Each row below is a small network's average activation on inputs in which a field has the value named, seen along a few directions.
Related values have similar rows: they may be neighbours, one step apart, or belong to one group.
(in the rows, 500 means zero)
Random noise pushes rows far along 3 fixed directions. That doesn't count. These rows show it; they differ only by the noise:
[663 685 380 388 462 486 447 371 493 649 454 651 447 692 579 486 416]
[435 419 523 484 492 427 489 509 505 456 466 479 530 507 492 519 456]
[637 600 434 404 407 420 407 386 476 622 439 625 496 665 565 475 357]
[415 526 497 390 624 609 579 603 660 409 505 446 363 662 280 755 574]
[519 560 456 417 524 510 503 484 549 517 474 537 444 628 461 580 481]


Values of Nida:
j6: [587 641 571 460 587 636 531 513 581 477 691 495 332 537 343 569 601]
j1: [562 647 333 425 523 551 565 448 506 646 454 574 456 622 584 558 547]
j12: [606 628 364 260 456 531 460 562 631 593 465 571 337 949 237 911 394]
j2: [472 419 490 512 354 527 409 483 457 552 397 527 649 482 509 488 493]
j7: [413 616 301 564 662 708 700 514 522 524 476 492 529 396 632 510 795]
j5: [444 379 569 427 438 549 489 609 564 425 389 386 604 553 277 705 455]
j11: [568 678 460 502 657 734 610 533 579 536 672 490 299 480 514 503 625]
j8: [548 466 655 565 450 466 486 581 432 441 611 463 483 401 442 362 479]
j9: [542 480 549 512 477 463 446 487 504 485 503 484 457 513 508 479 472]
j10: [375 502 607 578 670 579 548 570 592 342 533 407 390 416 280 591 606]
j3: [488 545 448 447 531 517 507 492 561 483 485 546 456 594 463 553 502]
j4: [651 539 610 523 451 485 422 483 512 534 563 531 443 541 494 441 394]
The values of Nida form a tree with 4 forks.
Which values are neighbours of j12? Give them in the order they are listed.
Answer: j1
Which values are neighbours of j2? Give them in the order they are listed.
Answer: j7
Which values are neighbours of j11? Give them in the order they are listed.
Answer: j4
Which values are neighbours of j10? Give them in the order they are listed.
Answer: j9
